Each row below holds a small network's activations on one input, seen along a few directions.
In each table, some parts of the input vary, and every possible input appears once, in random order.
A made-up example of a description, with smaller parts first: one of 5 places around a ring, together with either a single point or one of 11 places around a ring or (one of 3 separate values, together with one of 6 places along a line).
Shared parts are said once, and a part with two or three values counts as separate values.
(in the rows, 128 means zero)

Other details of the inputs vary at random and push rows far along three fixed directions, the same in every table; ignore that.

A family of inputs:
x1: [160 134 120 173 138  76 142 114 145  94 162 158 154  90 114]
x2: [107 138 156  55 126 139 131 153 159 112 152 143 115 159  70]
x3: [137 127 133 172  94  97 127 132 124 132 120 114 131  96 142]
x4: [143 111  95 120 160 165 147 151 108 119 122 120 103 123 154]
x5: [132 102 122 209  94 100 125 120 105 144 118 143 114  96 169]
x6: [133 111 126 164 116 117 119 108 122 132 106 147 129 121 148]
x7: [147 155 123 121 169 110 182 111 145 103 208 158 143 131 101]
x8: [131 112 124 163 129 111 134 125 130 115  99 144 131 138 154]
x9: [186  81  54 180 119 138 133 133 100 147 104 133 122  76 174]
x10: [135 134 126 140 152 123 115 105 114 133 144 122 133 135 145]
x11: [133 119 121 153 106 108 130 105 111 151 129 116 133 112 157]
x12: [140 173 124 127 164 135 181  99 153 112 195 164 159 103  87]
x13: [146 143 131 141 166 105 168 123 145  93 186 181 131 129  91]
x14: [104 146 144 100 153 152 113 141 109 142 119  79 111 178 148]
x15: [115 139 154  37 110 121 135 149 154 114 152 127 128 150  77]
x16: [113 101 134 103  85 104 108 155 145 114  82 129 128 149 122]
x17: [146 153 136 126 169 104 166 129 142  95 213 164 136 130  90]
x18: [140 149 130 143 160 128 179  94 142 121 208 192 139 106  88]
x19: [117 145 152 173 142 146  95 149 112 130 107 113 101 133 135]
x20: [115 115 136 102  78  97  88 146 149 118  75 109 142 129 114]
x21: [125 130 143 145 145 133 100 126 117 125 129 138 109 143 130]
x22: [159 111  86  21 140 183 118 154 148 129 135 140 124 127  74]
x23: [117 137 142 143 132 156 134 114 112 150 144 130 107 126 133]
x24: [145 115 116 185 124  93 122  96 106 137 125 127 140 109 175]
x25: [132 107 120 197 108 114 130 106 107 145 109 141 124 106 170]
x26: [140 121 116 167 121  86 112 115 130 116  97 121 157 108 152]
x27: [115 153 135 145 132 160 130 123 123 148 121  97 131 125 141]
x28: [150 127 109 153 138  94 189 102 153 110 167 167 161 111 131]
x29: [117 129 137 139 147 139 131 133 123 122 118 132 119 156 134]
x30: [ 98 166 152 112 150 170 103 140 103 154 127  69 108 148 130]
x31: [108 102 140 104  69 114 104 133 136 137  98 131 123 126 114]
x32: [104 150 158  67 104 146 132 150 162 121 152 130 117 125  52]
x33: [128 120 120 152 108 116 161 118 123 139 118 124 142 124 164]
x34: [118 106 139  83  93  94 101 150 142 117  91 117 141 152 122]
x35: [112 141 153  53 105 137 124 138 143 139 168 126 121 137  77]
x36: [119 147 147 158 138 135 114 136 119 124 122 126 107 124 118]
x37: [121 138 152  52 122 126 110 135 153 123 160 136 132 145  75]
x38: [120 105 138  88  80 105  89 134 138 136 104 113 131 137 121]
x39: [139 118 100 138 181 176 131 157  94 121 119 106  91 135 167]
x40: [115  90 124 105  61  96 150 129 154 123  89 147 148 124 122]
x41: [169 102  72 143 139 122 207 132 131 106 175 163 132  74 136]
x42: [129 137 126 144 153 139 118 105 115 142 136 129 135 135 149]
x43: [125 137 131 137 159 150 108 107 121 140 124 117 129 152 150]
x44: [127 152 144 171 157 133  95 136 100 129 129  97 106 131 145]
x45: [115 131 137 143 140 137 139 131 117 129 120 129 115 149 139]
x46: [113 140 152  55 138 152 116 120 149 124 143 150 131 150  77]
x47: [ 97 151 155 134 161 182 127 148  97 152 126  99  87 168 141]
x48: [132 116 125 180 109 110 129 115 135 122  97 143 141 102 134]
x49: [151  77  72  66  76 162 116 158 131 158  81 114 124 100 122]
x50: [126  86 126 110  59  77 104 129 151 120  97 155 146 112 115]
x51: [149 113 113 187 135  90 115  98 108 130 120 131 147 113 180]
x52: [132  79  91  70 105 136 122 161 136 111  77 121 131 125 138]
x53: [168 124  85 133 182 200 105 148  88 149 123 107  90 128 149]
x54: [122 156 142 174 177 163 103 127 107 125 109 116 108 142 145]
x55: [140 155 138 141 157 115 189 124 143 104 213 182 121 116  88]
x56: [125 139 114 103 196 205 134 165  89 134 141  90  76 148 145]
x57: [ 95 149 148  98 153 175 125 140 115 151 122  87 113 177 142]
x58: [121  96 130  94  54  74 141 146 144 126 113 128 148 115 122]
x59: [111 124 129  91  94 128 104 125 152 129  70 113 158 131 126]
x60: [147 163 123 128 167 140 189  83 140 126 228 177 145 105  96]
x61: [100 132 151  63 102 132 149 158 153 124 152 141 120 146  72]
x62: [115 102 130 113  51 104 127 126 164 127  69 139 151 100 105]
x63: [107 174 150 132 175 177 102 133 101 145 136  66 104 157 135]
x64: [114 110 137  93  80  98 122 151 140 129 108 109 131 142 127]
x65: [133 109 123 205 132 108 145 123 117 123 111 145 126 123 171]
x66: [131 132 118 163 114 106 124 117 126 128 107 112 145 108 152]
x67: [105 141 143 113 134 178 111 118 104 168 121  91 110 150 150]
x68: [120  94 118  84  53  87 117 112 148 142  95 118 157 117 131]
x69: [138 121 129 180  92  84 124 128 129 123 119 122 138  92 142]
x70: [144 118 120 217 109  85 122 125 114 121 109 124 135  94 167]
x71: [148 172 129 125 170 114 168 103 146 105 204 157 151 103  82]
x72: [131 134 143 134 151 123  93 125 108 130 138 120 117 144 134]
x73: [103 151 160 125 158 167  74 156 118 127  98  99  97 159 119]
x74: [123 143 137 155 171 137 114 133  96 129 124  92 113 166 167]
x75: [130 129 139 155 130 131  95 133  97 145 125 107 108 133 159]
x76: [131 100 102  25 138 152 137 159 149  99 122 140 134 132  93]
x77: [126 135 141 145 129 129 109 127 104 141 143 110 105 135 140]
x78: [111 144 134  45 125 144 120 124 177 117 118 130 166 141  76]
x79: [155 129 116 180 122  81 153 114 151  92 151 177 148  88 102]
x80: [121 113 126 103  84  99  96 129 144 121  73 106 159 123 128]
x81: [127 130 133 159 142 134 124 113 116 139 136 146 121 127 135]
x82: [121  92 119  91  62  77 142 129 150 126  94 118 160 128 133]
x83: [146 106 109 193 111  92 124  95 107 141 117 123 142 107 185]
x84: [109 135 157 123 139 156  88 138 109 145 120 113  91 154 126]
x85: [139 166 133 152 161 122 175 123 146  99 212 176 127  95  68]
x86: [131 102 129 168  96 101 116 122 119 135 111 143 122 110 144]
x87: [103 170 145 147 174 188 110 128 103 152 120  78 109 154 142]
x88: [137 121 121 207 123 111 120 116 118 121  89 140 136 106 158]
x89: [123 135 126 132 154 137 137 125 130 128 126 120 133 153 152]
x90: [117 135 138  55 121 142 133 104 154 136 148 142 150 141  88]
x91: [108 142 153 111 147 141  95 156 102 130 121  89  99 174 138]
x92: [174 104  78 120 162 174 109 142 113 134 112 128 112 121 137]
x93: [126  88 111  94  77  85 136 120 163 115  75 143 177 131 143]
x94: [ 95 171 160 139 179 193 102 142 103 144 124  96  93 156 120]
x95: [158 130 106 155 125 101 176  75 143 124 175 177 165  91 131]
x96: [114 144 136 148 163 159 130 129 108 143 119  94 112 165 166]
x97: [126 152 130 150 153 148 127 112 122 129 126 117 136 127 136]
x98: [152 160 122 113 182 104 180 110 149  99 208 169 149 128 103]
x99: [120 137 134 132 134 128 148 130 114 138 140 102 122 144 148]
x100: [152 113  87  22 130 186 125 155 141 140 137 135 122 123  75]
x101: [126 110 130 167 113 104 134 140 127 122 113 139 115 128 145]
x102: [108 102 128 116  44 104 135 130 163 132  75 140 154  93 107]
Description of these inputs: one of 6 places along a line, together with either one of 2 separate values or (one of 3 separate values, together with one of 5 places around a ring).
The inputs of x36 and x79 match in every part but the place on the line of 6. If x14 is changed in the same way as x36 into x79, which row does it become? -> x74
Change only the choice among 3 separate values in x57. List by row number the other rows that result. -> x60, x87
Change only the choice among 2 separate values in x41. List by row number the other rows that result. -> x49
Start at x70 and move only the place on the ring of 5, one step at a time. The first step leads to x36. Which rows follow, in order? -> x94, x12, x66
Change only the choice among 3 separate values in x75. List by row number the other rows that result. -> x15, x70

A family of inputs:
x103: [152 118 104 121 138 129 153 133 132 116 154 151 125 107 112]
x104: [ 92 116 153 110  90 137  78 142 116 152  64  80 116 160 151]
x105: [128 120 133  95  92  82 158 114 165 107 151 166 161 113  91]
x106: [122  93 113  88  79 108 132 129 147 129  87 128 151 126 133]
x107: [118 102 123  89  62 103 123 112 154 138  87 126 166 117 123]
x108: [141 140 116 175 174 142 149 118 103 130 151 125 118 128 163]
x109: [119 148 147 190 169 141 111 127  88 137 130  99 100 149 173]
x110: [112 107 130  87  74 106 124 123 150 136  94 120 157 133 127]
x111: [143 153 124 155 168 113 176 102 130 114 193 156 141 121 124]
x112: [102 137 136  84 139 186  92 140 113 156  95  83 110 160 136]
x113: [123 172 148 164 182 165 122 113 101 142 168 111 107 137 135]
x114: [123 103 116  35  84 142 108 151 155 132  94 126 136 124  87]
x115: [134 110 113 107 114 144 119 146 125 136 109 121 117 124 128]
x116: [122 107 116 137 107 134 114 132 115 147  81 101 128 133 170]
x117: [146 115 105 181 132 119 148 112 112 134 124 134 134 110 170]
x118: [134 121 120  51 131 145 131 152 151 113 140 140 125 135  81]
x119: [155 128 102 138 140 101 189 104 147 106 180 175 156  98 118]
x120: [149 140 110 151 158 132 169 110 125 124 172 149 135 112 134]
x121: [100 118 143 136  93 140  75 128 111 158  63  82 120 142 160]
x122: [119 151 153 104 142 137 129 141 139 114 159 143 113 137  79]
x123: [131 101 111 127 111 110 126 130 130 122  91 124 141 132 156]
x124: [143 148 129 206 152 132 127 115 109 132 151 138 113 100 136]
x125: [103 116 140 101  96 133 104 130 126 148  81  94 134 154 147]
x126: [149 141 110  65 145 146 159 132 155 114 184 166 136 107  60]
x127: [133 100 123 191  80  88 111 131 123 129  84 133 129 100 156]
x128: [109 159 151 147 186 169 112 128  90 147 134  86  99 174 161]
x129: [106 145 153 162 142 174  70 142  93 156  92  83  86 145 147]
x130: [139 130 111 156 142 141 135 115 114 139 127 124 132 115 152]
x131: [140 150 127 144 167 110 166 109 134 108 181 153 143 132 123]
x132: [131 117 117 122 140 158 110 151 107 138 109 106 101 137 143]
x133: [ 94 122 153  30  71 123 109 140 165 133 106 118 146 149  81]
x134: [ 99 170 168 110 180 172 108 138 106 136 153  95  96 175 121]
x135: [100 181 177  53 187 185 108 160 139 116 180 120  90 175  50]
x136: [110 134 149 156 143 130  95 137 105 133 103  96 110 160 164]
x137: [132 105 117 167 106  84 128 118 126 124  92 123 148 129 174]
x138: [140 116 125 144  85  84 146 123 154 112 135 168 146  91 101]
x139: [156 121 104 171 157 136 145 131 107 125 146 140 110 109 147]
x140: [121 105 121  34 103 144 110 161 153 121 103 123 126 142  88]
x141: [144 139 117 156 175 132 153 121 117 115 156 137 128 132 148]
x142: [125 154 148 159 173 127 129 124 114 118 159 125 115 148 138]
x143: [131 130 122 136 118 121 137 105 131 136 130 128 148 116 134]
x144: [118 126 132  53 144 174 101 163 130 129 117 109 103 161  99]
x145: [169  95  85 157 102  92 165 121 139 116 139 171 145  76 131]
x146: [122 125 131 155 131 118 126 120 114 136 112 108 131 141 164]
x147: [155 132 104 140 158 146 143 128 121 125 157 150 121 106 119]
x148: [107 162 166  72 159 159 112 154 143 114 162 131 104 160  63]
x149: [121 154 152 149 160 145 119 142 115 123 151 125  98 138 114]
x150: [121 163 148 108 153 136 149 117 138 123 186 142 129 135  92]
x151: [161  87  89 155  92  96 147 126 133 123 113 157 140  85 143]
x152: [140 102 101 165 103 116 126 115 118 140  88 123 144 103 171]
x153: [135 117 131 106  85  81 153 129 170  99 148 177 152  96  72]
x154: [144 152 130 175 146 127 141 113 127 122 170 154 124  94 105]
x155: [130 122 118  22 110 111 168 127 187  99 160 167 167 126  60]
x156: [121 111 128 162 118 106 109 126 113 133  81 104 132 148 180]
x157: [121 173 155 161 186 169 120 137 104 131 172 123  87 143 112]
x158: [151 144 117 181 154 104 176  95 126 121 182 158 147 106 140]
x159: [132  95 126 178  80  77 104 140 131 116  74 135 132 109 150]
x160: [132 111 117 169  99 107 123 105 119 144  94 117 148 110 169]
x161: [ 98 118 152 106 106 125  86 143 126 133  76  95 121 165 144]
x162: [129 106 122 134  66  87 127 107 148 131 103 141 161  96 129]
What do these inputs look like to the network? -> one of 3 separate values, together with one of 4 places along a line, together with one of 5 places along a line
The inputs of x103 and x119 match in every part but the place on the line of 5. If x145 is changed in the same way as x103 into x119, which row does it become? -> x120
Change only the choice among 3 separate values in x124. List by row number the other rows that result. -> x129, x154
Change only the choice among 3 separate values in x127. List by row number the other rows that result. -> x138, x157

A family of inputs:
x163: [113 137 142 148 129 121 122 129 123 126 129 121 116 125 134]
x164: [141 126 121 141 145 129 104 139 130 118 114 131 124 128 131]
x165: [104 142 152 115 129 136 118 118 131 129 126 122 132 144 124]
x166: [128 125 123 155 135 113 131 120 119 123 114 118 134 131 157]
x167: [164 168 119 165 204 145 146 115 124 110 195 166 121 105  98]
x168: [119 118 137 114 117 126 128 140 133 130 116 130 122 140 116]
x169: [125 119 125 117 131 136 128 139 125 126 121 135 117 130 133]
x170: [127 122 123  73 107 130 136 148 150 117 129 131 132 126  97]
x171: [138 124 124 159 126 117 124 128 111 139 121 119 121 135 152]
x172: [141 173 145 163 192 135 159 100 115 120 217 156 117 123 112]
x173: [136 110 117 137 117 133 117 124 117 145 110 128 129 119 142]
x174: [120 126 140 113 137 135 116 128 116 131 126 116 113 151 135]
x175: [148  89  98 119  55  87 150 126 161 119 102 163 158  81 111]
x176: [131 112 120 143 115 137 122 133 121 138 106 131 121 116 136]
x177: [103 144 148 105 128 130 117 121 136 129 126 116 136 141 117]
x178: [120 130 133 139 137 133 128 122 125 134 119 122 127 148 140]
x179: [134 116 120 146 138 133 117 127 110 133 120 120 116 133 161]
x180: [124 141 144 153 132 120  91 130 127 120 113 125 124 134 123]
x181: [124 129 121 105 130 139 128 122 130 129 120 120 137 123 123]
x182: [127 122 124  89 122 140 118 145 130 129 127 114 129 139 124]
x183: [123 131 125  96 122 152 122 131 136 141 109 115 132 134 116]
x184: [125 122 124 117 134 134 129 126 129 126 119 131 135 134 140]
x185: [127 124 121 137 130 146 122 121 121 142 107 122 130 129 140]
x186: [134 122 118 153 135 132 129 113 116 132 116 130 134 116 152]
x187: [118 135 142 167 124 124 115 137 113 129 119 108 117 125 146]
x188: [136 121 113 149 140 127 120 128 109 130 124 116 117 127 161]
x189: [126 129 126  65 114 145 120 137 139 132 130 115 131 129  97]
x190: [112 133 139  84 120 132 130 135 144 134 115 117 135 152 108]
x191: [143 104 116 161  64  62 159 114 162 113 126 172 161  82 116]
x192: [124 124 122  63 111 134 124 129 144 127 134 128 136 124  96]
x193: [101 144 154  97 124 141 118 124 140 136 124 121 137 151 107]
x194: [128 127 133 161 136 130 123 144 108 130 114 106 109 134 154]
x195: [143 123 108 159 145 117 152 128 125 113 152 150 128 106 138]
x196: [127 126 136 166 117 117 115 114 116 140 125 124 125 131 147]
x197: [116 128 133  65 116 123 126 132 143 122 138 125 134 143  97]
x198: [126 126 133 135 135 133 120 127 114 139 128 120 117 148 140]
x199: [134 124 119 139 127 138 130 144 125 131 121 128 116 128 138]
x200: [148 163 116 153 200 143 173 111 120 110 204 156 128 121 123]
x201: [118 119 133  82 114 148 122 137 136 126 120 131 123 126 103]
x202: [116 141 148 113 120 133 113 129 130 141 134 116 124 143 113]
x203: [129 125 116 137 127 139 123 128 118 136 106 106 131 120 146]
x204: [125 131 135 111 113 102 136 116 145 120 153 140 143 117 107]
x205: [142 119 114 157 123 137 116 126 111 146 113 114 120 120 153]
x206: [116 132 144 153 122 127 122 128 124 133 127 132 120 130 127]
x207: [123 122 136 140 131 126 128 135 116 125 120 131 117 133 140]
x208: [129 125 121 123 119 141 124 140 123 132 114 117 117 116 126]
x209: [132 123 117 138 130 135 130 130 128 134 113 119 130 135 145]
x210: [141  95 108 146  81  67 156 121 147 106 116 158 150  93 132]
x211: [158 101  93 143  94  76 176 109 155 101 149 183 160  63 110]
x212: [126 123 125 105 135 140 132 129 139 129 125 131 134 140 124]
x213: [127 130 136  76 116 115 112 138 163 108 124 141 138 139  79]
x214: [131 116 123 115 128 138 120 135 125 137 125 127 125 139 136]
x215: [110 137 147  68 132 139 130 128 144 123 129 127 134 155 102]
x216: [108 151 147 145 140 142 114 127 119 143 121 109 124 147 137]
x217: [134 118 120 157 136 137 129 135 117 130 122 133 113 128 147]
x218: [127 135 140 162 130 121 113 127 111 137 130 106 122 128 151]
x219: [137 180 139 107 198 146 182 119 139 106 223 150 132 135  80]
x220: [137 125 124 130 138 142 121 119 113 136 129 124 119 123 139]
x221: [130 124 128 134 128 118 124 134 117 131 127 110 125 134 140]
x222: [112 133 147 148 125 128 117 127 119 128 122 125 115 130 136]
x223: [134 122 126 166 121 119 130 137 118 132 111 122 114 129 148]
x224: [149 112 107 117 109 106 146 127 146 126 138 151 145 113 120]
x225: [108 149 151 115 130 134 119 128 131 130 127 107 133 140 122]
x226: [132 123 115 135 132 131 130 132 123 125 116 115 134 128 148]
The inputs of x226 and x225 match in every part but one. If x217 is changed in the same way as x226 into x225, which row does it become? -> x206
The inputs of x200 and x166 match in every part but one. If x214 is changed in the same way as x200 into x166, which row does it become? -> x198
What do these inputs look like to the network? -> one of 4 places along a line, together with either a single point or (one of 3 separate values, together with one of 5 places around a ring)
Change only the place on the ring of 5 in x186. List by row number the other rows that result. -> x181, x183, x185, x203
Change only the choice among 3 separate values in x176. List by row number the other rows that result. -> x173, x185
Change only the place on the ring of 5 in x189. List by row number the other rows that result. -> x173, x192, x205, x220
